A small network was shown many inputs. Here are its activations along a few directions, one row for each input.
In each table, some parts of the input vary, and every possible input appears once, in random order.
Descriptions start from the smaller parts, as in this example, which fits no table here: line(6) and (point or (values(2) and ring(5)) or ring(11)).
Shared parts are said once, and a part with two or three values counts as separate values.
(in the rows, 128 means zero)

Other details of the inputs vary at random and push rows far along two fixed directions, the same in every table; ignore that.

Rows:
x1: [196 119 149 79 86 188 121 157 212 78 151]
x2: [133 147 87 148 149 149 161 146 157 128 147]
x3: [123 116 165 140 112 172 88 104 128 121 139]
x4: [120 142 82 121 110 88 137 180 143 122 117]
x5: [102 129 116 122 133 62 117 123 73 150 91]
x6: [90 142 89 161 151 111 127 113 79 150 104]
x7: [127 168 71 151 161 136 156 160 161 130 145]
x8: [91 106 122 136 108 59 126 153 81 162 96]
x9: [157 78 219 81 106 152 117 97 143 126 162]
x10: [101 122 130 130 140 51 129 133 89 161 105]
x11: [124 179 55 149 160 139 133 148 143 116 118]
x12: [98 125 112 121 122 68 145 130 95 144 125]
x13: [107 125 116 126 133 64 123 122 72 151 88]
x14: [138 88 210 110 130 194 108 90 138 138 175]
x15: [198 157 119 71 106 182 128 130 205 60 149]
x16: [115 82 220 96 122 98 78 84 70 161 117]
x17: [152 71 202 133 105 199 94 109 133 139 148]
x18: [155 82 206 121 128 199 122 90 139 140 164]
x19: [96 149 81 172 134 128 147 151 146 122 125]
x20: [94 151 82 166 135 128 144 153 150 119 130]
x21: [141 109 183 131 143 170 99 95 111 151 126]
x22: [139 165 80 158 160 137 152 154 153 135 124]
x23: [157 147 97 118 136 101 151 157 163 114 120]
x24: [207 139 128 75 97 192 143 126 208 63 152]
x25: [121 176 52 145 152 142 137 140 144 106 127]
x26: [125 137 89 150 140 149 153 131 139 125 141]
x27: [136 173 73 149 160 141 136 149 148 126 119]
x28: [96 138 133 149 160 116 116 125 103 162 132]
x29: [114 131 126 110 129 83 111 121 92 137 105]
x30: [109 124 122 129 138 57 123 129 79 157 91]
x31: [85 74 231 132 144 131 88 78 61 192 150]
x32: [95 131 107 170 161 97 148 136 93 176 121]
x33: [92 135 109 165 161 99 142 136 96 173 127]
x34: [115 127 161 121 131 75 140 162 71 105 117]
x35: [82 73 220 153 110 140 65 69 54 167 122]
x36: [93 144 115 155 161 110 112 124 89 162 113]
x37: [176 134 134 115 134 215 143 131 204 96 179]
x38: [192 141 148 78 122 162 124 141 208 83 157]
x39: [112 121 115 126 116 79 144 117 85 142 103]
x40: [173 138 134 96 93 169 146 149 216 70 141]
x41: [135 174 52 154 158 140 143 147 141 120 108]
x42: [132 164 81 112 140 82 130 156 140 116 115]
x43: [122 180 57 143 160 138 130 148 145 114 124]
x44: [207 115 173 75 113 181 133 130 212 86 167]
x45: [122 147 60 169 131 134 141 175 150 128 125]
x46: [174 129 132 138 112 217 144 136 212 81 151]
x47: [139 148 99 102 114 114 142 133 142 104 131]
x48: [112 62 252 104 77 121 72 71 64 155 110]
x49: [84 132 125 133 102 64 112 132 82 142 97]
x50: [135 162 76 113 123 100 141 139 133 105 112]
x51: [143 152 67 120 120 100 173 156 156 107 128]
x52: [129 133 89 154 139 149 158 131 135 128 136]
x53: [79 120 100 174 133 103 118 150 91 164 118]
x54: [118 109 126 125 117 84 151 121 98 144 118]
x55: [124 97 175 122 127 177 113 92 123 133 162]
x56: [133 153 71 147 140 157 148 130 145 110 132]
x57: [92 114 130 123 131 57 141 132 92 158 128]
x58: [105 84 235 119 141 155 64 69 71 173 137]
x59: [193 130 138 78 101 179 147 130 203 76 164]
x60: [112 150 69 155 145 136 156 140 137 125 140]
x61: [190 144 124 100 123 241 126 117 214 63 175]
x62: [102 128 119 123 140 56 138 143 106 153 126]
x63: [98 138 130 155 160 117 120 126 101 164 127]
x64: [107 111 128 127 129 67 150 132 101 153 123]
x65: [85 144 90 159 152 112 122 114 81 147 110]
x66: [84 110 130 147 109 60 147 136 93 150 92]
x67: [205 147 142 62 112 189 111 129 207 64 151]
x68: [81 135 90 160 146 111 132 115 82 148 119]
x69: [120 156 68 178 126 133 136 146 134 118 108]
x70: [137 85 225 89 86 153 105 102 147 115 141]
x71: [122 158 100 161 162 125 154 179 112 88 132]
x72: [147 145 72 126 131 94 179 164 164 114 130]
x73: [193 138 134 98 81 177 129 138 196 71 126]
x74: [114 151 61 161 133 133 132 176 154 124 134]
x75: [131 96 187 109 92 132 126 117 141 119 123]
x76: [103 138 115 150 154 125 113 113 89 151 108]
x77: [158 96 194 117 124 208 98 71 124 123 138]
x78: [168 92 215 78 113 150 88 94 131 123 132]
x79: [134 158 87 120 141 81 145 160 150 120 121]
x80: [108 72 222 99 105 103 86 62 47 162 110]
x81: [123 160 83 129 101 95 134 157 139 106 103]
x82: [166 99 194 75 94 168 110 89 141 104 148]
x83: [184 90 212 73 95 180 101 78 139 104 135]
x84: [94 123 100 164 143 117 138 109 78 152 112]
x85: [135 169 81 153 161 138 147 154 156 132 130]
x86: [85 62 228 152 113 147 94 77 77 167 129]
x87: [141 135 79 129 106 100 152 180 151 118 107]
x88: [95 79 208 154 109 145 75 75 65 161 119]
x89: [103 126 119 127 139 57 141 142 104 154 122]
x90: [143 142 87 126 138 84 164 161 151 126 124]
Description of these inputs: values(2) and (point or (line(4) and (values(3) or ring(8)))).
Changing only the values(2) part turns x14 into x57. The same change can be made to x55. Which row results?
> x12
Changing only the values(2) part turns x69 into x73. The same change can be made to x3. Which row results?
> x49
Changing only the values(2) part turns x24 into x56. The same change can be made to x51. Which row results?
> x26
Which other rows does x72 become when the ring(8) part takes its other values? List them by row number.
> x13, x23, x30, x39, x54, x83, x90
Which other rows does x5 become when the values(2) part takes its other values? List them by row number.
> x76
Which other rows does x62 become when the line(4) part takes its other values? List them by row number.
> x44, x89, x90
Which other rows does x79 become when the ring(8) part takes its other values? List them by row number.
> x9, x16, x29, x50, x59, x82, x89
Which other rows does x8 become when the values(3) part takes its other values? List them by row number.
> x48, x75

Rows:
x91: [80 163 57 169 135 83 168 174 130 140 121]
x92: [101 185 38 149 158 91 150 146 117 125 102]
x93: [82 68 212 141 117 112 114 99 68 179 120]
x94: [109 95 191 114 145 121 101 84 61 173 127]
x95: [175 124 144 111 100 206 109 123 187 77 147]
x96: [93 77 198 122 152 105 100 93 67 180 138]
x97: [84 156 57 168 139 83 170 176 131 139 111]
x98: [198 144 144 96 125 205 123 109 181 90 142]
x99: [89 85 197 131 122 124 80 71 56 154 107]
x100: [97 191 38 150 154 90 147 143 117 124 111]
x101: [119 157 49 155 170 72 164 167 119 150 118]
x102: [190 122 145 115 96 205 115 124 181 84 141]
x103: [208 172 141 60 111 135 104 182 207 56 121]
x104: [186 144 143 86 137 204 124 119 186 93 163]
x105: [207 145 139 90 134 205 132 123 187 96 157]
x106: [101 163 35 170 131 89 146 165 118 121 96]
x107: [200 121 126 51 70 133 129 123 215 99 126]
x108: [175 128 158 110 125 190 132 130 207 97 180]
x109: [113 161 42 150 174 76 164 172 129 141 121]
x110: [192 115 155 51 83 126 174 137 179 47 159]
x111: [97 82 198 131 122 124 83 72 55 155 103]
x112: [101 94 198 120 135 123 92 68 56 165 112]
x113: [98 184 43 144 163 83 151 151 111 140 124]
x114: [186 122 155 116 106 199 149 140 204 97 152]
x115: [98 162 50 167 160 73 169 172 140 140 124]
x116: [85 163 40 170 122 89 154 178 126 128 117]
x117: [96 70 210 140 138 101 111 93 74 182 132]
x118: [91 89 190 123 149 105 100 94 73 177 146]
x119: [85 64 203 141 103 121 97 100 61 170 117]
x120: [111 170 40 166 141 87 147 149 109 126 85]
x121: [85 153 45 169 125 89 154 178 121 131 108]
x122: [106 72 210 145 133 98 114 92 71 186 130]
x123: [89 95 190 132 119 123 79 71 61 151 116]
x124: [184 113 152 116 92 205 129 137 188 92 148]
x125: [173 131 143 113 97 206 105 121 189 76 156]
Describe the family of inputs behind these rows.
> values(3) or (line(4) and ring(8))
Which other rows does x112 become when the ring(8) part takes its other values? List them by row number.
> x93, x94, x106, x109, x111, x117, x119
List by row number the other inputs of the same sort as x103.
> x107, x110

Rows:
x126: [132 121 152 115 114 133 139 142 142 110 143]
x127: [67 113 143 160 154 77 111 111 55 183 109]
x128: [85 158 56 138 133 39 155 161 94 145 87]
x129: [136 135 120 131 141 144 130 124 129 122 132]
x130: [144 188 32 145 157 135 166 170 187 96 136]
x131: [122 81 225 118 131 159 84 80 97 156 144]
x132: [63 116 139 157 151 76 113 113 51 188 111]
x133: [133 128 136 136 124 162 118 128 140 127 133]
x134: [140 133 140 130 140 155 115 127 139 125 134]
x135: [70 115 135 134 122 43 116 122 52 169 93]
x136: [124 53 232 104 110 132 95 94 91 163 146]
x137: [155 184 41 120 122 108 154 177 178 82 121]
x138: [137 123 131 132 122 161 128 118 134 120 134]
x139: [123 112 119 132 131 98 138 148 126 140 130]
x140: [80 142 52 158 144 39 161 177 93 162 109]
x141: [150 180 49 115 121 111 157 177 180 88 119]
x142: [126 126 121 127 125 80 154 142 125 144 120]
x143: [71 100 151 142 128 30 138 121 46 195 102]
x144: [137 138 117 129 140 147 132 126 131 122 133]
x145: [184 155 88 122 125 201 151 142 216 71 155]
x146: [137 127 133 134 120 163 122 124 135 123 130]
x147: [158 176 43 115 127 103 166 170 180 86 112]
x148: [61 104 136 163 134 80 119 105 37 183 103]
x149: [112 74 216 127 118 157 93 75 95 156 143]
x150: [84 151 54 176 146 79 151 147 91 146 98]
x151: [181 103 192 106 105 223 102 100 172 98 153]
x152: [125 51 233 105 111 131 95 93 92 162 146]
x153: [204 104 205 60 89 204 101 100 185 79 159]
x154: [73 113 137 137 125 42 114 121 55 167 90]
x155: [68 107 138 165 132 86 113 110 46 179 100]
x156: [122 137 112 145 132 143 130 136 143 130 132]
x157: [69 111 137 154 150 76 121 102 47 178 114]
x158: [80 164 52 166 162 72 153 152 99 153 113]
x159: [176 103 195 109 113 222 102 103 185 102 161]
x160: [149 182 37 155 140 148 156 177 191 93 124]
x161: [156 184 39 124 126 104 153 177 180 80 118]
x162: [121 83 223 116 130 160 85 81 97 158 144]
x163: [139 76 223 83 100 133 97 81 99 138 128]
x164: [88 157 55 142 137 35 154 160 98 142 83]
x165: [121 72 221 129 113 163 85 77 87 152 128]
x166: [197 154 109 79 107 174 145 151 218 66 140]
x167: [70 157 58 164 141 37 168 178 93 141 105]
x168: [68 116 143 158 150 80 108 115 47 186 106]
x169: [134 127 136 137 124 161 118 128 141 126 132]
x170: [143 131 136 128 136 156 119 123 134 122 132]
x171: [78 152 55 170 144 80 155 144 93 151 110]
x172: [133 80 226 90 97 133 81 85 92 137 134]
x173: [194 99 207 62 94 194 106 102 183 87 148]
x174: [117 138 113 139 147 126 132 127 127 135 135]
x175: [141 118 142 119 121 99 148 134 138 136 126]
x176: [149 189 30 137 151 141 170 168 182 94 139]
x177: [142 184 32 155 142 142 162 177 193 97 131]
x178: [148 128 140 105 110 124 114 128 138 107 128]
x179: [128 135 119 146 129 148 123 135 139 126 127]
x180: [129 125 134 132 125 159 127 120 143 127 144]
x181: [80 152 52 173 146 77 155 144 95 147 108]
x182: [154 189 36 141 148 144 159 174 179 94 127]
x183: [214 160 105 78 104 186 140 149 229 51 152]
x184: [69 154 59 168 143 33 167 176 92 141 102]
x185: [61 103 137 162 135 80 121 101 45 181 110]
x186: [194 165 92 107 133 205 148 148 211 72 156]
x187: [122 84 224 119 129 159 82 84 90 158 137]
x188: [75 113 147 159 152 84 106 113 55 178 105]
x189: [151 123 139 97 112 122 129 122 140 111 122]
x190: [113 66 241 109 106 131 101 94 89 142 143]
x191: [204 156 104 77 106 176 149 150 218 63 144]
x192: [132 64 241 99 105 118 109 85 93 165 136]
x193: [76 158 58 174 147 79 147 156 101 157 107]
x194: [148 186 30 143 155 136 169 166 182 92 134]
x195: [138 133 123 131 142 146 129 122 131 121 131]
x196: [147 136 117 110 117 111 127 132 142 106 120]
x197: [183 108 199 93 117 221 100 100 165 104 159]
x198: [127 141 116 130 143 142 133 128 139 129 142]
x199: [124 128 121 143 132 146 131 123 142 126 136]
x200: [151 126 138 102 111 122 120 122 138 108 127]
x201: [186 104 202 98 121 220 97 97 167 100 155]
x202: [131 80 224 92 100 130 87 87 100 138 127]
x203: [189 157 89 120 121 207 148 146 213 69 150]
x204: [119 134 110 143 131 140 135 129 138 130 135]
x205: [177 104 196 93 122 213 109 90 164 105 168]
Changing only one part turns x152 into x140. The same change can be made to x173. Which row results?
> x128
Changing only one part turns x179 into x133. The same change can be made to x178. Which row results?
> x172
Describe the family of inputs behind these rows.
> line(4) and (values(3) or ring(5) or (values(2) and ring(6)))
A walk changes only the ring(5) part. It starts at x147 and steps to x164. List the rest of the walk in order.
> x154, x161, x196
Which other rows does x135 become when the ring(5) part takes its other values? List them by row number.
> x137, x163, x166, x183
Which other rows does x136 become when the values(3) part takes its other values? List them by row number.
> x167, x192
Which other rows does x157 become when the values(2) part takes its other values? List them by row number.
> x181
Which other rows does x193 become when the ring(6) part takes its other values? List them by row number.
> x133, x146, x148, x171, x180
Which other rows does x184 become when the values(3) part takes its other values? List them by row number.
> x139, x175
A walk changes only the ring(6) part. It starts at x174 and steps to x157. List the rest of the walk in order.
> x129, x170, x134, x131
